These are the activations of a small neural network, seen along a few directions. Each row is one input.
Each table varies a few parts of the input and shows all the possible inputs, shuffled.
A made-up example of a description, with smaller parts first: one of 8 places around a ring, together with either a single point or one of 11 places around a ring or (one of 3 separate values, together with one of 6 places along a line).
Shared parts are said once, and a part with two or three values counts as separate values.
In the rows, zero is written as 128.

Other details of the inputs shift rows strongly along three fixed directions, in all tables alike. That doesn't count.

Rows:
r1: [114 122 129 137 116 144 123  97 143 150 111 121 127]
r2: [159 105 145 140 131 132 151 122 165 106 155 142 161]
r3: [145 128 129 116 115 145 156 135 132 112 127 125 132]
r4: [101 115 190 110 175  81  65 170 122 146 108 143 133]
r5: [116  97  99 132  85 142 102 124 111 185 127  98 134]
r6: [127 119 112 128 114 134 103 102 133 183  75  95 131]
r7: [124 165 116 146 140 124 139 141 130 135 164 126  94]
r8: [120 184 117  88 125 132 152 142  98  96 145 123 110]
r9: [153  90 137 184 145 142 172 134 182  96 143 169 167]
r10: [114 137  94 130 124 115 149 134  98 116 174 128 113]
r11: [135 125 121 125 123 142 123 102 133 163 107 128 135]
r12: [ 96 148 188  37 162  41  36 216 100 119 131 134 102]
r13: [111 177 121 101 105 123 155 146  98  81 127 127  97]
r14: [129  90 198 117 197  76  84 170 142 139 123 148 151]
r15: [142 125 133 131  88 144 113 120 132 143 110 129 144]
r16: [145 100 201 147 194  54  51 207 145 158 147 159 133]
r17: [128 136 124 149 137 130 136 101 136 118 112 133 123]
r18: [116  97 101 136  88 142 109 137 101 195 117 101 146]
r19: [116 130 134 130 122 135 139 105 140 125 132 147 128]
r20: [109 180 129 100 118 130 138 145  99  95 137 132 109]
r21: [126 100 115 155 134 145 109 129 107 151 125  87 139]
r22: [175 103 138 140 118 122 162 127 152  95 132 142 145]
r23: [165  99 149 152 119 131 146 128 154  94 131 157 144]
r24: [129 102  98 145 108 150  90 116 103 172 110  86 130]
r25: [126 127 126 132 108 145 120 103 130 152 106 142 135]
r26: [137 136 118 134 148 127 139 103 135 124 117 124 126]
r27: [122 114 126 115  64 153 104 121 139 163  95 107 132]
r28: [119 161 102 114 141 134 155 146 131 108 140 137 124]
r29: [116 115 120 121 110 139 101 101 143 187  88  91 136]
r30: [131 137 103 146 154 126 125 125  93 102 153 108 112]
r31: [106 121 128 137 107 149 105 110 131 180  75 100 136]
r32: [126 127 124 140 120 144 118  98 133 150 101 128 129]
r33: [104 179 113 103 159 122 148 124 104 108 125 114  99]
r34: [105 115 130 127  94 146  97 103 139 188  93 117 135]
r35: [119 157 123 107 147 135 159 121 115 115 138 141 119]
r36: [158  75 129 155 136 137 149 127 138 103 171 135 130]
r37: [130 113 135 125  75 132 124 126 142 134 107 118 133]
r38: [129 124 124 109  87 161 107 128 128 181  98  99 155]
r39: [126 129 135 131  98 156 123 129 132 143 113 123 150]
r40: [138 114  96 148 119 124 143 128 105 133 154 133 132]
r41: [117 134 103 137 147 128 134 124 102  99 165 107 102]
r42: [142 112 134 115  91 137 132 138 132 146 102 108 143]
r43: [148 104 122 149 140 130 155 129 179 111 149 150 153]
r44: [133 149 122 101 110 117 156 132 127  91 140 122 112]
r45: [130 159 128 120 121 130 127 131 119  99 138 145 127]
r46: [129 126  96 117  94 149  98 128 142 184  92 115 145]
r47: [170 116 134 143 133 138 156 118 153 100 148 148 158]
r48: [143 127 136 115 112 132 136 124 142 122 142 125 140]
r49: [134 134 119 164 120 153 131 138 136 180 129 112 122]
r50: [116 151 122 110 152 123 143 110 129 115 140 127 110]
r51: [104 172 117  93 147 118 140 117 113 115 144 132  97]
r52: [108  83 164 121 159  80  29 172 109 168 127  96 136]
r53: [116 149 117 121 154 110 147 110 133 109 129 116 105]
r54: [106 157  93 116 135 126 147 147  74 106 163 122  99]
r55: [168  85 158 170 127 144 178 129 167  81 141 159 157]
r56: [117 159 115 137 146 115 143 108 120 100 116 130 100]
r57: [140 102 115 135 127 149 139 138 105 121 149 119 120]
r58: [105 154 119 133 143 115 147 107 130 100 126 123  98]
r59: [107 151 126 137 151 120 150 120 121 104 115 124 107]
r60: [166  72 218 118 179  56  66 191 155 118 140 168 172]
r61: [176  64 122 191 143 129 168 120 144 102 171 156 158]
r62: [116 136 109 138 117 136 137 130 155 116 135 144 131]
r63: [132 174 111  85 120 124 139 138 102  93 134 129  98]
r64: [104 184 113 110 139 124 136 116 100 105 131 147  92]
r65: [163  85 154 169 165 138 179 110 168 112 143 159 162]
r66: [114 126 131 138 116 151 132 111 130 155 104 131 134]
r67: [117 179 112  90 143 122 139 118 100 112 137 144 102]
r68: [117 150 125 103 141 124 145 113 127 117 145 140 116]
r69: [127 153  92 105 131 132 133 137  74  98 160 125  84]
r70: [134 115 126 121  61 139 101 126 127 161  79 111 134]
r71: [150  81 158 185 156 123 159  99 183 101 137 150 152]
r72: [162  91 157 171 128 138 162 115 178  88 159 160 168]
r73: [103 179 107 108 158 118 157 121 104 103 123 110  92]
r74: [139 130 124 129 147 131 136 105 134 132 122 132 129]
r75: [118 129 101 130  86 151  94 127 141 175  89 125 141]
r76: [ 98 109 178 101 197  58  37 208  83 128 141 118 119]
r77: [120 125 128 118  66 154 103 115 135 167 103 108 140]
r78: [108 158 129 121 137 137 153 120 114 107 133 150 116]
Description of these inputs: one of 3 separate values, together with either a single point or one of 5 places along a line or (one of 2 separate values, together with one of 10 places along a line).
Q: The inputs of r24 and r76 match in every part but the choice among 3 separate values. If r26 is changed in the same way as r24 into r76, which row does it become?
A: r33
Q: Which other rows does r4 become when the choice among 3 separate values takes its other values? List them by row number.
A: r1, r32
Q: Which other rows does r74 become when the choice among 2 separate values takes its other values? List them by row number.
A: r32
Q: Which other rows does r75 become when the place on the line of 10 takes its other values? List them by row number.
A: r15, r17, r23, r25, r32, r45, r56, r64, r70
Q: Which other rows does r61 become when the place on the line of 5 takes its other values? List them by row number.
A: r24, r30, r40, r69

Rows:
r79: [ 95 145 177 108 218  32  56 209 107 113 152 149 103]
r80: [158  66 142 141 103 129 112 122 146 151 127 116 157]
r81: [123 102 149 134 108 128 117 117 150 138  96 129 148]
r82: [137 154 113 133 110 148 177 102 126  77 127 145 115]
r83: [123  73 142 149 121 128  92 133 130 170 101 104 149]
r84: [105 136 116 101  95 122  84 156  84 156 113  86 108]
r85: [106 148 108  89 103 126  76 144 102 171 123 109 116]
r86: [ 92 145 122 110 124 130  83 135  84 163 101  91 101]
r87: [170  91 143 172 147 157 192  84 167 103 133 139 160]
r88: [142  75 141 130 112 124  89 121 129 170 103 119 155]
r89: [121 151 174 122 179  87 140 141 128  55 147 168 111]
r90: [118 157 108 106 132 140 166 109 116 101 127 117 115]
r91: [116 171 113 127 125 130 155 101 133  94 115 126 100]
r92: [110 156  94 120 131 137 154 109 113 115 154 134 110]
r93: [102 157 134 117 111 137 109 121 126 155 105 134 121]
r94: [121 151 192 102 226  58 118 183 123  75 170 179 121]
r95: [168  67 130 187 127 149 158 112 145 118 130 131 157]
r96: [115 139  97 150 130 147 156 122 117 123 146 125 118]
r97: [144  75 136 176 135 127 114 116 152 158 106 106 148]
r98: [130 152  97 113 118 137 148 110 105  95 151 116 107]
r99: [119 154 107 121 137 140 153  93 104 104 141 122 101]
r100: [126 142 121  93 108 135 114 132 114 141 108 100 128]
r101: [114 147  99 116 130 135 155 100 107 100 143 120 105]
r102: [139 138 185 128 194  65 136 178 140  45 172 205 130]
r103: [137 150  89 135 127 148 173 104 116 101 160 146 117]
r104: [134  84 202 130 219  38  64 185 157 122 155 172 141]
r105: [148 107 129 152 140 149 175 111 163 123 139 145 156]
r106: [117 158 118  76 101 128 116 142  99 137 114  97 113]
r107: [136  98 124 156 121 135 111 141 125 160 124 128 149]
r108: [168  89 116 195 130 158 177 120 159 105 165 142 153]
r109: [123  92 143 158 130 136  91 135 131 187 112 119 147]
r110: [110 156 102  89 100 127 104 143  99 150 140 115 104]
r111: [151  81 158 142  86 133 117 130 161 140 105 128 159]
r112: [121 174 108 121 103 144 153 124 128 100 140 142 114]
r113: [104 139 113 104 105 127  79 151  87 154 109  87 110]
r114: [139 105 148 132  96 131 111 127 149 132 103 126 149]
r115: [133 161 107 104 127 143 164 114 106  98 126 123 114]
r116: [123 175 100 120 146 138 163 113 134 119 132 126 108]
r117: [142  80 145 157 132 138 111 108 153 175 125 136 158]
r118: [125 166 105 115 145 135 164 104 127 103 121 112 103]
r119: [132 137  99 145 108 147 153 138 115 121 156 121 117]
r120: [102 159 127  88  79 128  88 156 115 161 107 122 115]
r121: [143  98 144 122 118 135 101 141 143 182 100 130 163]
r122: [ 99 148 112  96 125 111  81 117 105 165 101  93 101]
r123: [125 110 149 144 115 123  92 125 169 178  90 133 148]
r124: [165 110 128 150 129 150 168 122 163 117 146 141 159]
r125: [106 171 110 122 116 142 159 116 129 105 132 146 110]
r126: [167 105 130 146 120 150 173 127 162 118 151 142 154]
Q: What is each input in this table made of?
A: one of 2 separate values, together with one of 4 places along a line, together with one of 6 places along a line
Q: The inputs of r112 and r108 match in every part but the place on the line of 4. If r93 is changed in the same way as r112 into r108, which row does it become?
A: r109
Q: The inputs of r81 and r101 match in every part but the place on the line of 4. If r91 is changed in the same way as r81 into r101, which row does it become?
A: r122
Q: Which other rows does r83 become when the place on the line of 6 takes its other values? List them by row number.
A: r84, r86, r95, r97, r113
Q: Which other rows does r96 become when the choice among 2 separate values takes its other values? List them by row number.
A: r83
Q: Which other rows does r89 become when the place on the line of 4 takes its other values? List them by row number.
A: r86, r87, r99
Q: Which other rows does r84 become when the place on the line of 4 takes its other values? List them by row number.
A: r80, r106, r111
Q: Which other rows does r94 become when the place on the line of 6 takes its other values? List them by row number.
A: r105, r116, r121, r124, r126

Rows:
r127: [107 176 106 108 117 124 122 167  82 120 173 129  85]
r128: [120 132 128 177 158 138 128 120 132 119 124 149 120]
r129: [ 86 182 112 138 121 134 142 108 115 125 103 135 106]
r130: [128 129  92 164  66 170 115 110  94 156 115 102 114]
r131: [127 108 142 152 152 130 116 117 138 147  94 103 120]
r132: [194  84 109 163  80 186 176 103 159 148 138 119 186]
r133: [181 106 105 165 171 138 176 118 149  85 202 143 148]
r134: [142 120 113 189 162 152 202 116 167 108 168 169 135]
r135: [151 139  80 115  93 164 141 127  97 158 143  97 123]
r136: [145  55 160 117 132 109  80 150 114 158 124 105 154]
r137: [137 160 152 126 138 109 159 143 153  69 177 193 121]
r138: [123 120 130 117 120 161 137  80 143 168  88 102 153]
r139: [131 199 113  82 146 116 167 121 132  98 146 154 108]
r140: [116 174  87  95 127 149 160 111 130 157 107 119 126]
r141: [165 100 131 144 122 164 198  58 180 109 119 139 154]
r142: [144 145 162  75 159  90 104 196 122  97 145 151 136]
r143: [163 130 122 110 114 132 156 120 160 122 132 150 154]
r144: [120 112 191 110 142  79  81 137 159 138  87 127 132]
r145: [146 106 129 129 164 135 121 139 145 176 117 131 146]
r146: [100 171 139 103 122 120 117 139 148 135 134 158 118]
r147: [114 131  95 143  66 155 133 126 105 129 105 118 116]
r148: [131  76 176 116 109 100  73 164 144 141  74 106 156]
r149: [180  84 135 147 117 167 195  93 157  75 135 140 165]
r150: [124 158 147 132 127 112 125 133 134  67 136 175 111]
r151: [152 105 126 139 163 125 102 132 133 175 143 122 153]
r152: [122  71  99 158  90 150  94 129 146 209 128 113 149]
r153: [130 151 151 162 172 123 190 128 168  86 174 180 141]
r154: [117 123 100 181 136 132 136 106 118 134 132 128 119]
r155: [ 93 173  68 112 113 131 129 106  76 113 132  71  71]
r156: [116 151 107 109 181 115 154 107  87  96 163 121  98]
r157: [133 144 151 145 125 115 139 151 120  64 138 166 121]
r158: [ 94 166  82  88 120 169 136  88  85 172  92  83  91]
r159: [129 115 144 125  83 150 101 161 150 156 117 137 151]
r160: [ 89 177  90  68 144 115 103 123  53 113 154  93  82]
r161: [100  85 148 142 149  73  44 173 109 149 125 136 124]
r162: [136  88 161  83  90 131  74 112 139 181  72 118 151]
r163: [ 78 184  70 102 111 130 110 101  65 162  98  63  71]
r164: [ 98 171  87 138 134 147 130 126 108 149 161 120 104]
r165: [122  88 147 148 117 144 102 101 169 179  57  94 158]
r166: [118 120 172 105 154  74  99 184 109  73 134 118 113]
r167: [113 160 146 140 141 100 152 120 143  80 130 176 108]
r168: [162  81 127 178 114 137 166 111 132 101 139 102 130]
r169: [141  83 193  99 160  77  93 173 115 100 144 135 159]
r170: [108 120 186 101 143  61  76 218 115 127 158 160 139]
r171: [136 105 148 122  95 132 102 113 161 134  81 111 141]
Q: What is each input in this table made of?
A: one of 5 places around a ring, together with one of 9 places around a ring
Q: The inputs of r145 and r135 match in every part but the place on the ring of 9. If r158 is changed in the same way as r145 into r135, which row does it become?
A: r136
Q: The inputs of r168 and r148 match in every part but the place on the ring of 9. If r127 is changed in the same way as r168 into r148, which row does it become?
A: r159
Q: Which other rows does r161 become when the place on the ring of 5 takes its other values? List them by row number.
A: r133, r152, r155, r160
Q: Which other rows does r164 become when the place on the ring of 5 takes its other values? List them by row number.
A: r151, r154, r156, r163
